These are the activations of a small neural network, seen along a few directions. Each row is one input.
In each table, some parts of the input vary, and every possible input appears once, in random order.
A made-up example of a description, with smaller parts first: one of 6 places along a line, together with either a single point or one of 9 places along a line or (one of 3 separate values, together with one of 8 places around a ring).
Shared parts are said once, and a part with two or three values counts as separate values.

Other details of the inputs vary at random and push rows far along three fixed directions, the same in every table; ignore that.

A family of inputs:
x1: -1.91 1.18 2.13 -1.91 -0.47 0.84 -0.93 -0.49 1.11 -2.07 -1.22 -0.12
 -1.37
x2: 1.54 -1.64 -0.78 2.01 -0.60 -1.60 -0.38 0.04 0.33 0.79 0.44 -0.43 0.96
x3: -0.76 4.56 0.76 -1.02 0.58 1.23 1.04 0.81 -1.89 -0.91 0.08 0.64 -1.18
x4: -1.59 -3.82 -1.26 -2.21 -0.38 2.20 0.70 0.02 0.42 0.08 -0.66 0.52 1.10
x5: -1.08 -3.58 -0.68 -0.56 -1.50 1.63 0.38 0.57 0.13 -0.17 -0.75 0.03 0.81
x6: -2.33 -2.49 2.27 -0.54 -1.62 -0.43 -2.46 -1.07 3.26 -1.88 -1.94 -1.49
 -0.66
x7: 1.44 -4.58 -1.78 0.82 0.86 -1.40 -0.67 -1.13 2.29 1.97 0.44 0.03 2.18
x8: 1.14 3.48 2.00 2.19 -1.75 -0.87 -0.52 2.12 -1.41 -1.31 -0.21 -0.28 -1.50
x9: -1.45 2.36 2.62 -0.19 -1.71 -0.14 -1.35 0.95 0.28 -2.59 -1.34 -0.66
 -1.77
x10: -1.56 -0.65 -1.00 -3.83 2.05 1.31 0.48 -1.98 0.51 0.19 0.16 0.66 0.12
x11: 1.06 -2.79 -2.32 0.24 1.59 -0.40 0.66 -1.44 0.63 2.32 1.08 0.16 1.76
x12: 0.89 3.55 1.76 2.28 -2.04 -0.96 -0.42 1.88 -1.56 -1.50 -0.21 -0.35 -1.26
x13: -3.03 0.31 0.10 -4.55 1.67 2.02 0.16 -2.08 1.11 -0.89 -0.63 0.49 -0.45
x14: -1.72 5.39 1.56 -2.25 -0.07 1.47 0.52 0.68 -1.89 -2.28 -0.43 0.57 -2.04
x15: -2.60 4.03 2.85 -1.47 -1.64 0.72 -0.75 0.63 -0.55 -3.42 -1.51 -0.53
 -2.32
x16: 1.75 -5.09 -1.42 2.10 -0.04 -2.02 -1.01 -0.99 2.47 2.06 0.35 -0.43 2.24
x17: 2.03 3.15 -2.27 0.25 2.46 0.42 2.29 0.98 -3.18 1.96 1.98 1.43 0.34
x18: -3.51 -0.77 -3.00 -6.78 4.36 2.93 2.03 -3.60 0.01 0.93 0.64 0.99 0.63
x19: 0.71 -2.79 0.30 1.47 -0.52 -1.21 -1.09 -0.47 1.85 0.68 -0.25 -0.67 0.58
x20: -0.08 1.48 2.00 1.24 -1.48 -0.28 -0.64 0.46 -0.03 -1.23 -0.53 -0.67
 -1.15
x21: -3.82 -0.15 1.19 -3.87 0.25 1.38 -0.83 -1.79 1.48 -2.11 -1.39 -0.70
 -1.28
x22: -2.51 4.63 1.85 -2.66 -0.28 1.41 0.09 0.43 -1.10 -2.73 -0.94 0.25 -1.99
x23: 2.55 -0.12 -0.04 2.99 -0.26 -1.36 -0.18 1.16 -0.19 1.14 0.61 0.00 0.40
x24: 1.62 3.49 -0.05 1.01 0.68 0.35 1.30 1.05 -2.29 0.67 1.08 0.85 -0.47
x25: 0.59 -2.20 -1.18 0.12 0.37 -0.95 -0.29 -0.80 0.92 0.95 0.34 0.01 1.15
x26: -3.57 -5.60 1.20 -1.97 -2.93 1.65 -1.45 -0.47 2.81 -2.24 -2.50 -1.09
 0.12
x27: 1.71 -3.53 -0.93 2.73 -0.14 -1.76 -0.65 -0.30 1.39 1.75 0.43 -0.84 1.45
x28: -2.24 -2.44 2.04 -0.80 -1.76 -0.80 -2.55 -0.83 3.10 -2.08 -1.90 -1.33
 -0.63
x29: -1.42 -1.00 0.57 -1.80 0.42 0.62 -0.45 -1.49 1.41 -0.40 -0.52 -0.09
 -0.22
x30: -0.10 4.39 0.64 0.44 0.05 0.74 1.18 1.01 -2.29 -0.60 0.37 0.21 -1.11
x31: 0.54 0.56 1.89 2.80 -2.25 -1.47 -1.26 1.23 0.50 -1.14 -0.83 -0.96 -0.43
x32: 2.46 -0.15 -0.28 2.87 -0.72 -1.63 -0.10 0.82 -0.77 0.91 0.76 -0.17 0.44
x33: -0.86 -3.43 1.12 0.10 -1.37 -1.18 -2.17 -1.04 2.78 -0.86 -1.20 -1.26
 -0.03
x34: 2.81 0.65 -1.30 3.07 0.71 -1.03 0.99 1.09 -1.49 2.25 1.48 0.34 0.87
x35: -1.00 -1.18 0.73 -0.53 -0.04 -0.07 -1.00 -0.60 1.67 -0.41 -0.71 -0.45
 -0.04
x36: -0.78 -1.35 -0.21 -0.72 -0.03 -0.52 -0.59 -0.71 1.13 -0.23 -0.40 -0.25
 0.43
x37: -0.05 1.53 1.77 0.93 -1.44 -0.62 -0.83 0.84 -0.11 -1.30 -0.59 -0.50
 -1.22
x38: 0.93 -2.49 -2.05 -0.16 1.27 -0.92 0.07 -0.62 0.81 1.47 0.59 0.36 1.65
x39: -1.39 2.33 2.75 0.07 -1.95 0.00 -1.10 0.60 -0.02 -2.55 -1.19 -0.97 -2.11
x40: 2.71 0.63 -1.57 3.26 -1.34 0.79 2.33 3.33 -3.70 1.52 1.18 1.04 0.94
x41: 2.91 2.52 -1.41 1.81 1.16 -0.52 1.49 1.46 -2.64 1.68 1.69 0.97 0.19
x42: -1.92 -0.93 2.90 -0.39 -2.01 -0.25 -2.14 -0.72 2.38 -2.32 -1.81 -1.21
 -1.19
x43: -2.29 -0.48 -0.54 -3.33 1.57 1.23 0.17 -1.76 0.57 -0.28 -0.25 0.04 -0.25
x44: 2.29 3.23 0.00 2.23 -0.28 -0.69 0.94 1.56 -2.55 0.51 1.12 0.51 -0.42
x45: 1.77 -4.67 -2.57 0.53 1.15 -1.65 -0.43 -1.10 1.77 2.23 0.80 0.22 2.41
x46: 0.88 3.86 -0.80 -0.57 2.05 1.33 2.07 0.47 -2.67 1.12 1.36 1.18 -0.54
x47: 2.55 -5.01 -1.21 3.78 -2.54 -0.90 -0.20 2.41 0.28 1.20 -0.10 0.01 2.11
x48: 1.79 -5.22 -1.23 2.19 0.15 -1.79 -0.99 -1.09 2.30 2.23 0.39 -0.72 1.82
x49: 2.92 0.53 -1.21 3.10 0.60 -0.86 1.12 0.76 -1.60 2.24 1.59 0.11 0.63
x50: -3.35 -0.80 -4.64 -8.74 7.33 4.44 3.36 -4.39 -0.29 2.72 1.56 2.27 1.17
x51: 3.05 0.59 -1.41 2.83 0.26 -1.22 1.02 0.80 -1.90 1.87 1.65 0.24 0.71
x52: -0.34 4.51 2.98 1.36 -2.06 -0.26 -0.76 2.17 -0.83 -2.62 -1.07 -0.29
 -1.91
x53: 0.41 3.60 -3.88 -3.15 4.98 2.75 4.19 -1.29 -3.82 3.00 2.71 2.26 0.71
x54: 3.00 2.61 -1.39 1.71 1.04 -0.53 1.50 1.37 -2.71 1.54 1.73 1.12 0.27
x55: -0.77 -0.20 2.43 1.48 -2.41 -1.13 -1.88 0.58 1.73 -1.87 -1.52 -1.06
 -0.66
Each input here is: one of 5 places along a line, together with either a single point or (one of 2 separate values, together with one of 5 places around a ring).
Changing only the place on the line of 5 turns x34 into x6. The same change can be made to x25. Which row results?
> x12
Changing only the place on the line of 5 turns x37 into x41. The same change can be made to x16. Which row results?
> x7
Which other rows does x44 become when the choice among 2 separate values takes its other values? List them by row number.
> x29
Which other rows agree with x22 in the place on the line of 5? List them by row number.
> x3, x4, x8, x9, x10, x13, x14, x24, x35, x46
Which other rows does x48 become when the place on the ring of 5 takes its other values? List them by row number.
> x6, x31, x42, x53
Which other rows does x34 become when the choice among 2 separate values takes its other values? List them by row number.
> x28

A family of inputs:
x56: 2.88 -1.71 -0.68 4.64 -1.15 -2.87 -0.61 0.34 0.05 1.65 0.90 -1.10 1.14
x57: -2.02 -1.16 1.60 -1.60 -1.50 1.06 -0.96 -0.17 1.20 -1.93 -1.43 -0.23
 -0.71
x58: 0.80 0.50 -0.78 -0.39 1.96 0.34 0.85 -0.96 -0.49 1.49 1.03 0.47 -0.01
x59: -1.34 -0.72 0.27 -0.88 -1.44 0.30 -0.16 -0.30 -0.11 -1.20 -0.62 -0.54
 -0.37
x60: -1.72 2.71 1.61 -1.16 -0.48 1.50 0.21 0.71 -0.77 -1.56 -0.79 0.14 -1.45
x61: 0.85 1.40 -1.26 0.12 1.55 -0.29 1.25 -0.97 -1.64 1.35 1.44 -0.05 -0.12
x62: 0.40 0.68 -1.90 -0.03 0.70 0.46 1.59 0.16 -2.14 0.94 1.07 0.25 0.35
x63: 0.20 0.20 2.21 1.61 -2.17 0.01 -1.13 1.85 0.61 -1.47 -1.13 -0.37 -0.81
x64: 1.67 -0.79 -1.69 0.08 0.89 -1.46 -0.23 0.52 0.27 0.83 0.59 0.98 1.40
x65: 0.62 0.64 -1.62 -0.04 0.92 0.74 1.53 0.40 -1.91 1.02 0.99 0.51 0.39
x66: 0.77 1.22 -1.07 0.25 1.51 0.72 1.50 0.06 -1.19 1.39 0.95 0.69 0.39
x67: -0.34 -1.41 1.06 -0.26 -1.26 0.71 -0.59 0.52 1.00 -0.75 -0.96 0.19 -0.17
x68: 2.91 2.19 2.23 7.04 -4.64 -3.18 -1.18 3.74 -1.67 -1.05 -0.28 -1.53 -0.78
x69: -1.74 -1.92 2.02 -0.51 -1.06 -0.19 -2.05 -1.27 2.97 -1.31 -1.52 -1.02
 -0.55
x70: -0.25 -0.54 -0.08 0.39 -0.36 -0.08 0.01 0.16 -0.10 0.09 -0.12 -0.34 0.20
x71: -1.18 2.53 0.69 -0.69 0.14 0.91 0.66 -0.05 -0.94 -0.82 -0.16 -0.07 -0.95
x72: -1.70 -0.32 1.20 -1.68 0.46 1.31 -0.36 -0.70 1.58 -0.73 -0.89 0.07 -0.41
x73: -0.19 -4.53 -0.88 -0.62 0.84 0.23 -0.52 -0.98 2.46 1.39 -0.31 0.11 1.50
x74: 0.49 -2.99 -1.34 0.18 -0.34 -0.14 0.18 -0.39 0.27 0.89 0.26 -0.01 1.16
x75: -2.05 3.04 1.27 -0.96 -0.55 0.78 0.32 -0.18 -0.99 -1.79 -0.49 -0.57
 -1.45
x76: -0.79 2.97 -0.25 -1.89 0.13 -0.53 0.00 0.40 -1.26 -1.64 -0.12 0.36 -0.49
x77: -0.44 -2.69 1.81 -0.09 -0.45 -0.56 -1.98 -1.12 3.25 -0.43 -1.02 -0.77
 -0.34
x78: 0.36 0.53 -1.17 -0.23 1.56 0.30 0.96 -1.00 -0.73 1.34 1.00 0.18 0.36
x79: 1.19 1.38 -0.62 0.16 1.87 0.87 1.16 -0.05 -0.82 1.65 1.08 0.90 0.21
x80: -1.02 2.14 -0.04 -2.38 0.32 -0.21 -0.32 0.22 -0.36 -1.58 -0.44 0.58
 -0.40
x81: -0.07 -3.96 -0.93 -0.48 1.14 -0.91 -0.79 -2.45 2.20 1.33 0.24 -0.67 0.93
x82: -0.17 1.43 -0.20 -0.61 0.38 1.34 0.93 0.73 -1.38 -0.08 0.17 0.55 -0.39
x83: 1.87 -0.82 -1.43 0.05 1.03 -1.16 -0.27 0.79 0.62 0.95 0.56 1.30 1.36
What is each input in this table made of?
> one of 4 places along a line, together with either a single point or one of 6 places along a line
Changing only the place on the line of 4 turns x76 into x64. The same change can be made to x61. Which row results?
> x58
Which other rows does x63 become when the place on the line of 6 takes its other values? List them by row number.
> x67, x72, x73, x77, x79
Which other rows agree with x81 in the place on the line of 4? List them by row number.
> x65, x70, x71, x74, x78, x80

A family of inputs:
x84: 4.65 2.18 -3.19 2.43 4.72 -2.71 0.93 -1.69 -1.28 4.57 3.42 0.69 1.49
x85: 4.46 -1.58 -4.19 3.43 1.62 -1.64 1.86 1.37 -1.15 3.60 2.22 1.24 3.26
x86: -0.58 0.32 0.99 0.15 -0.56 1.23 -0.23 0.06 -0.46 -0.48 -0.13 -0.43 -1.31
x87: 1.75 1.02 2.06 2.82 0.13 -4.07 -2.67 -1.14 2.98 -0.48 -0.09 -1.69 -0.58
x88: 2.59 0.22 -1.69 0.68 0.18 -0.75 0.91 1.29 -1.66 1.32 1.24 1.33 0.90
x89: 2.98 -0.69 -1.65 3.44 -0.59 -1.54 -0.11 1.81 -0.64 1.59 0.95 0.50 1.94
x90: -2.86 -8.69 -4.81 -5.79 4.15 2.09 0.77 -6.01 3.64 3.19 0.58 0.40 3.82
x91: -1.27 6.06 -2.64 -5.15 3.85 3.44 4.06 0.06 -4.43 1.03 1.68 3.10 -0.16
x92: 2.87 0.79 -1.86 1.54 0.33 -0.30 0.65 1.53 -1.98 1.16 1.47 1.02 0.87
x93: -0.91 2.86 1.09 -2.68 0.68 2.10 1.03 0.69 -1.57 -0.67 -0.10 1.28 -1.47
x94: 2.11 -0.45 -1.15 0.86 1.09 0.64 0.65 0.85 -1.04 1.75 1.04 0.84 0.67
x95: -1.90 0.55 2.58 0.04 -2.83 -0.44 -2.31 0.90 0.48 -3.23 -1.83 -1.64 -1.94
x96: 1.07 2.16 1.25 1.09 -0.43 0.62 0.37 1.95 -0.95 -0.90 -0.13 0.36 -1.03
x97: -0.12 0.38 1.12 0.86 -0.43 0.34 -0.14 1.20 0.78 -0.58 -0.76 0.04 -0.02
x98: -2.24 -8.43 -4.09 -5.76 4.61 1.65 0.76 -4.41 3.83 3.77 0.35 1.43 3.45
x99: -0.70 -1.47 2.83 0.80 -3.54 -1.28 -2.89 1.17 2.84 -3.68 -2.28 -1.22
 -0.91
x100: -1.10 3.17 0.08 -0.15 -0.24 0.53 0.44 1.15 -2.07 -0.71 -0.20 -0.34 -0.76
x101: 2.72 -2.04 -0.72 2.91 -0.56 -1.08 0.50 0.74 -0.75 2.31 1.07 -0.03 0.52
x102: 0.58 1.87 0.85 1.06 -1.54 0.54 0.14 0.49 -1.66 -1.05 0.12 -0.21 -0.80
x103: 3.45 0.26 -3.66 3.00 2.72 0.24 3.41 0.75 -2.71 4.39 2.77 0.96 1.84
x104: 0.18 1.81 0.26 0.71 -0.73 -0.40 0.25 1.39 -1.44 -1.29 -0.18 -0.68 -1.04
x105: -0.60 -2.61 1.44 1.60 -1.90 -0.84 -1.13 0.02 1.71 0.14 -0.95 -0.82 0.01
x106: -0.88 6.35 0.63 -2.67 0.31 2.65 2.70 0.34 -4.37 -1.19 0.68 1.35 -2.00
x107: -0.09 -1.46 0.70 2.10 -2.22 -2.26 -1.30 1.13 0.52 -0.43 -0.75 -0.95 0.27
x108: -6.40 -7.99 0.34 -6.28 0.98 2.40 -2.33 -5.12 6.30 -0.75 -2.61 -1.43 0.61
x109: 1.34 -1.26 1.06 2.76 -2.52 -1.19 -0.76 0.49 0.58 -1.23 -0.42 -1.01 -0.03
x110: 0.13 2.82 1.87 -0.30 1.25 -2.63 -1.72 -1.96 1.48 -0.29 0.06 -0.39 -1.34
x111: -1.66 -0.84 2.73 2.12 -3.49 -1.93 -2.52 1.32 2.05 -3.16 -2.28 -2.11
 -0.91
x112: 1.29 -1.07 -1.35 0.82 1.19 0.66 1.42 -0.15 -0.68 1.59 1.05 0.05 0.20
x113: 0.73 -0.95 1.30 2.85 -2.95 -1.63 -0.77 0.62 0.38 -0.43 -0.50 -0.56 0.48
x114: -1.40 -1.43 3.66 1.59 -3.25 -0.50 -3.11 1.20 2.94 -2.40 -2.46 -1.23
 -0.67
x115: -7.31 9.06 1.52 -9.29 2.66 6.74 3.40 -2.10 -3.11 -4.23 -0.89 1.44 -3.54
x116: -2.86 -0.92 2.64 -1.61 -2.70 -0.68 -2.27 0.04 1.42 -3.21 -2.13 -1.33
 -1.81
What is each input in this table made of?
> one of 3 separate values, together with either a single point or (one of 2 separate values, together with one of 5 places around a ring)
Changing only the choice among 3 separate values turns x99 into x92. The same change can be made to x103. Which row results?
> x108
Which other rows agree with x101 in the choice among 3 separate values? List them by row number.
> x88, x91, x93, x98, x105, x106, x107, x110, x113, x116
Which other rows does x97 become when the choice among 3 separate values takes its other values? List them by row number.
> x98, x114
